Each row below holds a small network's activations on one input, seen along a few directions.
In each table, some parts of the input vary, and every possible input appears once, in random order.
A made-up example of a description, with smaller parts first: values(3) and (point or ring(9) or (line(4) and ring(5))).
Shared parts are said once, and a part with two or three values counts as separate values.
(in the rows, 128 means zero)

Other details of the inputs shift rows strongly along two fixed directions, in all tables alike. That doesn't count.

A family of inputs:
row 1: [138  93  37 133 128 176 127 201  82 117  37  59 115  94 110]
row 2: [ 98 146 152 186  57 128 134 161 198 118 136 102 120 161 157]
row 3: [134 119 104 144 116 132 132 162 124 125 123  96 126 135 113]
row 4: [128 147 175 124 154 110 130  89 152 135 201 188 131 165 116]
row 5: [136 156 149 183  69 106 161 160 164 123 149  66 140 170 142]
row 6: [136 144 172 168  89 114 145 123 123 119 138  98 172 146 145]
row 7: [145  94  32 133 125 172 123 196  91 116  42  59 110  97 108]
row 8: [130  79  67 111  97 167 112 162 132  97  13  88 105  91 154]
row 9: [130  87  20 139 106 168 123 206  98 119  38  32 111  81 100]
row 10: [150 120  99 124 116 116 139 136 104 141 114 106 145  94 150]
row 11: [114 135 143 151 112 115 137 131 167 132 166 128 133 142 106]
row 12: [105 142 148  81 192 139  96  69 114 143 141 202  96 119 139]
row 13: [ 88 150 169 175  77 132 139 157 180 121 140 118 127 155 158]
row 14: [127 155 168 177  86 110 166 151 140 128 153  83 143 164 145]
row 15: [127 128 132  86 197 124 110  76 108 138 163 198 113 127 104]
row 16: [130 163 177 116 148  86 138  69 133 148 206 142 128 149 125]
row 17: [142 119  64  75 191 136 107 102  58 135  85 114  96  86 114]
row 18: [129 153 151 171  81  98 155 144 153 126 160  79 137 166 140]
row 19: [147 127 148 142  95 104 148 145 145 143 168 137 159 128 134]
row 20: [139 102  73  81 198 167 111 132  46 134  79 135 106  88 106]
row 21: [137 166 190 122 156  97 143  78 121 146 194 154 132 162 136]
row 22: [147 127 161  82 191 132 107  70  71 132 152 191 151 117 113]
row 23: [169 118 147  68 202 100 111  54  91 137 130 172 137 124 140]
row 24: [101 148 180 141  92 134 123 117 159 110 133 145 149 136 153]
row 25: [158  76  74  66 183 152 108 114  89 111  57 154 120  91 116]
row 26: [117 131 141  65 158 121 102  68 116 159 139 218 113  95 147]
row 27: [120 136 165 183  59 129 155 168 170  98 137 105 181 154 128]
row 28: [128 131 139  85 204 134 116  81 102 138 157 200 118 126 108]
row 29: [144 132 132  79 199 116 107  78  94 144 167 178 109 118  99]
row 30: [137 137 172  90 155  98 132  75 135 154 198 224 148 126 122]
row 31: [116 137 145 177  82 110 147 158 183 117 162 111 137 156 113]
row 32: [ 98  99  38 145  95 174 106 189 126 112  23  66  92  91 138]
row 33: [ 94 147 155 175  69 115 126 145 195 123 144 114 115 149 144]
row 34: [158 113 163 172  67 105 152 172 182 108 137  91 168 169 139]
row 35: [124 103  71  86 195 171 114 131  67 126  77 150 109  90 105]
row 36: [ 87 145 154 172  67 119 127 140 197 133 148 107 119 145 140]
Each input here is: line(4) and (values(3) or line(6)).
Q: The inputs of row 12 and row 21 match in every part but the line(4) part. If row 2 is changed in the same way as row 12 into row 21, which row does it become?
A: row 5
Q: List by row number the other rows that have the line(4) part in common with row 15.
A: row 4, row 11, row 25, row 27, row 28, row 30, row 31, row 35
Q: Which other rows does row 23 become when the values(3) part takes its other values? List them by row number.
A: row 6, row 10
Q: Start at row 20 and move only the line(6) part, one step at a time. The first step leads to row 1. Which rows follow, in order?
A: row 7, row 3, row 29, row 9

A family of inputs:
row 37: [119 108  88 103 153 157 106 128 109 120  77 135 108 100 124]
row 38: [114 114  96 137 107 151 123 160 135 119  82 111 119 110 132]
row 39: [127 121  97 137 111 142 130 153 115 124  84  89 124 112 138]
row 40: [113 115  96 137 105 149 122 157 135 120  86 111 121 108 130]
row 41: [118 133 151 137 104 115 126 124 169 132 152 145 127 140 138]
row 42: [139 135 167 139 122 112 139 120 141 124 163 138 148 154 126]
row 43: [123 143 152 141 126 116 137 125 141 135 166 134 129 148 123]
row 44: [125 144 158 140 114 115 135 118 140 129 150 127 135 144 141]
row 45: [138 129 127  47 230 132  94  44  62 146 130 199 104 101 124]
row 46: [113 137 158 141 109 124 130 125 160 126 150 147 131 144 137]
row 47: [113 138 160 138 114 124 128 122 160 124 150 150 130 146 136]
row 48: [133 116  91 132 106 133 129 151 123 126  86  84 120 109 138]
row 49: [125 121  90 141 118 142 131 159 118 126 102  92 122 115 117]
row 50: [136 128 119  51 235 134  97  56  65 148 143 199  99 105 106]
row 51: [126 122  97 137 109 140 129 151 115 124  87  89 126 109 135]
row 52: [145 130 153 134 115 102 144 122 148 131 162 136 148 144 128]
row 53: [139 136 164 141 117 111 142 124 141 127 165 138 151 151 128]
row 54: [124 143 157 139 131 116 134 117 142 130 167 136 128 153 120]
row 55: [140 111  99 136 117 140 135 161 113 121  95  99 139 115 124]
row 56: [135 111  71 107 154 140 117 136  99 133  93 115 106  99 114]
row 57: [139 135 164 138 122 113 140 122 140 126 162 139 148 151 128]
row 58: [137 136 160 142 112 110 143 128 142 128 164 134 154 146 126]
row 59: [125 121  94 140 121 143 131 158 118 124 102  95 119 120 118]
row 60: [126 144 164 137 123 113 132 110 141 128 153 131 134 149 139]
Q: The inputs of row 46 and row 59 match in every part but one. If row 38 is changed in the same way as row 46 into row 59, which row does it become?
A: row 43
Q: What is each input in this table made of?
A: values(4) and (point or line(5))
Q: List by row number the other rows that have the values(4) part in common with row 42.
A: row 52, row 53, row 55, row 57, row 58
Q: Which other rows does row 41 become when the values(4) part takes its other values? List them by row number.
A: row 48, row 52, row 56

A family of inputs:
row 61: [120 147 167  84 190 118 108  54 109 143 169 193 112 131 128]
row 62: [125 158 182 171  92 106 153 135 154 129 178 109 148 169 140]
row 63: [142 118  88  88 171 130 117 110  82 144 111 133 111  97 121]
row 64: [162  87  71 113 136 150 129 159  80 113  56  95 149  92 122]
row 65: [125 120  97  93 168 142 104 105  98 133  98 137 102 102 125]
row 66: [122 108  62 118 129 151 114 149 107 126  63  93 106  91 126]
row 67: [ 95 137 148 207  26 131 150 197 216 107 127  82 139 163 146]
row 68: [153 132 152  81 193 103 124  70 100 151 192 193 134 128 103]
row 69: [124  90  16 115 122 169 110 178  90 122  17  65  99  65 123]
row 70: [125 126 165  81 163 126 105  69 129 132 144 212 128 121 143]
row 71: [142 144 161  83 195 106 116  59  99 149 179 183 117 136 124]
row 72: [147 134 156  93 192 116 125  80  92 137 175 179 135 137 106]
row 73: [143 146 191 159  81  93 155 126 162 126 169 119 166 164 154]
row 74: [151  80  16 120 139 172 123 193  69 112  23  55 118  80 101]
row 75: [150  96  56 120 139 149 130 166  88 123  74  88 128  97 103]
row 76: [135 101  76 109 124 153 114 143  97 116  45 100 125  86 141]
row 77: [ 97 149 180 166  86 126 134 137 185 122 163 144 135 161 141]
row 78: [105 148 154 206  38 124 154 183 185 112 133  63 146 161 146]
row 79: [114 135 155  78 179 119 102  65 135 148 172 222 107 119 126]
row 80: [106 139 162 134 114 118 123 114 174 133 164 169 122 144 134]
row 81: [135 148 163 136 125  98 141 108 142 141 179 136 135 152 132]
row 82: [149 135 152  93 190 114 125  81  97 139 176 179 134 136 106]
row 83: [ 99 135 149 206  26 128 149 197 218 108 128  80 137 164 146]
row 84: [106 103  68 120 130 173 109 160 116 115  50 113 102  94 127]
row 85: [115 150 168 135 124 111 129 103 152 132 168 146 127 149 136]
row 86: [128 155 175 170  89 100 154 136 164 128 178 107 145 169 139]
row 87: [131 139 153 211  45 119 170 200 170 109 148  58 168 171 125]
row 88: [138 123 101  94 179 140 117 107  75 134 105 132 111 107 122]
Q: What is each input in this table made of?
A: line(4) and (point or line(6))
Q: Which other rows does row 63 become when the line(6) part takes its other values? List them by row number.
A: row 62, row 71, row 81, row 86, row 88
Q: List by row number the other rows that have the line(4) part in common with row 68.
A: row 64, row 72, row 74, row 75, row 82, row 87

A family of inputs:
row 89: [113 116  77 142 113 156 124 168 123 118  71  79 107 110 127]
row 90: [159 120 142  73 196 123 118  76  75 134 143 180 142 117 113]
row 91: [133 116  69 149 125 146 134 178 105 122  91  66 116 118 103]
row 92: [133 127 140  72 191 130 104  68  93 134 128 192 118 113 134]
row 93: [128 141 148 102 161 114 122  84 118 142 160 168 123 128 126]
row 94: [144 137 149 104 173 111 131  90 108 140 172 163 132 139 111]
row 95: [122 114  66 130 125 151 122 162 106 124  72  80 111  99 119]
row 96: [140 160 224 195  57  71 173 139 208 127 232 116 174 202 137]
row 97: [108 107  71 124 117 162 114 160 127 120  61 112 104  95 129]
row 98: [100 135 134 135 117 135 121 131 158 129 138 143 112 132 128]
row 99: [100 114  67 129 122 166 109 164 125 122  71 105  91 101 118]
row 100: [141 127 136  72 188 124 108  68  89 139 136 186 127 109 128]
row 101: [136 159 235 197  44  79 173 140 200 121 216 120 185 196 152]
row 102: [130 133 154  96 160 116 114  81 125 136 149 173 119 130 136]
row 103: [146 132 151  97 162 108 124  87 111 144 163 165 132 130 128]
row 104: [113 149 167 163  88 114 144 136 174 124 157 120 134 159 142]
row 105: [149 110  98 150 100 138 145 175 119 112  93  78 150 125 123]
row 106: [123 144 135  93 186 123 109  76 103 147 163 169 104 124 113]
row 107: [139 101  83 122 118 150 124 153 101 114  59  95 136  95 134]
row 108: [134 116  82 159 107 140 144 184 121 120  97  62 129 125 111]
row 109: [140 136 159 147 102 112 146 135 141 126 152 122 155 146 139]
row 110: [109 142 182 169  66 115 140 141 198 119 159 140 149 160 151]
row 111: [121 164 200 190  71  87 164 141 188 133 215 111 152 187 135]
row 112: [138 135 139  89 182 118 121  81  94 147 157 172 122 122 119]
row 113: [133 110  87 148  87 137 134 172 134 118  78  72 131 112 135]
row 114: [128 110 108 148  91 148 131 165 132 108  70  88 140 118 144]
row 115: [117  98  87 135  96 160 118 169 133 110  52 106 131 100 140]
row 116: [123 120 131  69 185 132  94  71 115 140 131 205 105 103 129]
row 117: [125 128  89 158 107 141 136 176 121 127 104  70 119 123 116]
row 118: [117 140 130  81 202 134 100  70  96 144 149 181  92 121 116]
Q: What is each input in this table made of?
A: line(5) and line(6)
Q: The inputs of row 110 and row 97 match in every part but the line(6) part. If row 109 is changed in the same way as row 110 into row 97, which row does it become?
A: row 112
Q: Start at row 96 and move only the line(5) part, one step at a time. The first step leads to row 103. Which rows follow, in order?
A: row 113, row 102, row 116
Q: Which other rows does row 107 become when the line(6) part takes its other values? List them by row number.
A: row 93, row 95, row 100, row 106, row 113
Q: Which other rows does row 106 become when the line(5) part takes its other values? List them by row number.
A: row 91, row 99, row 117, row 118
